Each row below is a small network's average activation on inputs in which a field has the value named, seen along a few directions.
Related values have similar rows: they may be neighbours, one step apart, or belong to one group.
(in the rows, 500 means zero)
Random noise pushes rows far along 10 fixed directions. That doesn't count. These rows show it; they differ only by the noise:
[511 491 548 585 548 400 641 561 368 571 701 330 563 635 493 513 559 528
 457 455 480 673 580 572]
[768 412 399 458 631 510 311 586 450 503 708 416 391 806 516 447 565 488
 446 551 389 327 504 526]
[426 368 733 426 502 567 499 420 566 457 662 401 467 472 399 491 491 596
 440 444 420 303 347 537]
[298 539 439 642 681 356 431 378 294 631 143 333 193 171 387 425 362 601
 579 664 353 537 501 355]
[268 162 753 387 236 671 700 346 763 299 689 656 575 477 475 754 506 465
 490 358 589 548 490 725]
[415 413 590 560 470 365 543 581 443 515 529 466 663 628 432 588 620 493
 701 641 552 570 764 468]
[547 532 210 659 493 622 719 459 482 257 659 721 300 690 529 630 389 162
 383 594 585 482 266 431]
[485 626 380 573 419 612 616 428 465 347 563 594 559 416 586 446 547 440
 503 516 398 577 337 489]
[276 722 542 504 405 448 609 505 495 381 362 635 658 446 516 432 568 433
 658 602 560 509 610 397]
[516 548 542 565 633 398 449 626 372 510 554 508 478 678 384 411 530 437
 593 693 492 196 483 354]
[338 210 615 452 343 588 595 493 549 462 561 696 550 456 565 551 584 537
 568 375 429 571 587 806]
[543 582 625 410 528 367 266 429 473 600 389 499 504 390 472 492 502 528
 621 660 499 441 593 503]


V, 12 values:
v8: [661 241 360 551 502 523 581 604 548 529 707 406 490 634 538 555 503 567
 398 319 467 674 530 567]
v2: [467 522 451 224 361 626 370 385 702 460 337 747 482 495 619 480 483 444
 474 348 711 523 642 594]
v11: [402 145 592 364 431 607 548 601 645 447 586 510 610 761 426 570 587 489
 511 415 612 486 712 522]
v5: [533 449 482 620 594 417 564 654 386 582 425 354 447 639 484 504 532 575
 500 434 416 563 598 564]
v3: [329 640 564 506 434 541 621 490 528 534 412 759 449 368 519 503 415 388
 398 410 599 416 300 558]
v6: [661 761 278 507 557 516 517 507 560 406 428 581 409 580 666 544 395 399
 328 526 639 561 452 411]
v7: [425 453 450 452 507 478 416 528 557 489 247 798 291 514 466 543 413 275
 557 624 613 258 548 547]
v4: [987 742 427 456 480 544 314 477 508 541 600 679 599 371 706 574 459 413
 410 548 487 564 184 684]
v12: [352 236 526 470 456 587 482 634 461 537 411 236 770 570 447 420 736 714
 694 402 302 577 816 470]
v10: [518 713 556 679 246 458 762 574 620 370 570 656 921 521 528 605 578 406
 665 563 764 654 621 338]
v9: [440 344 414 413 588 579 407 598 617 508 443 316 417 606 522 387 556 711
 459 334 405 456 568 471]
v1: [552 528 358 570 568 444 453 483 405 652 434 682 332 318 431 501 258 370
 428 533 622 375 337 433]
V is arranged as a 3 by 4 grid.
Question: What is the length, in steps, of the shortest route from v8 to v11?
Answer: 3
Question: Name the neighbours of v5, in listed order.
Answer: v7, v4
Each value of V is a pair of two hidden parts, and every pair occurs once (3 first parts, 4 second parts).
Question: v11 and v12 share the first part; v11 and v3 share the second. Which value has the first part of v3 and the second part of v12?
Answer: v7
Question: v2 and v1 share the first part; v2 and v9 share the second. Which value has the first part of v9 and the second part of v1?
Answer: v8
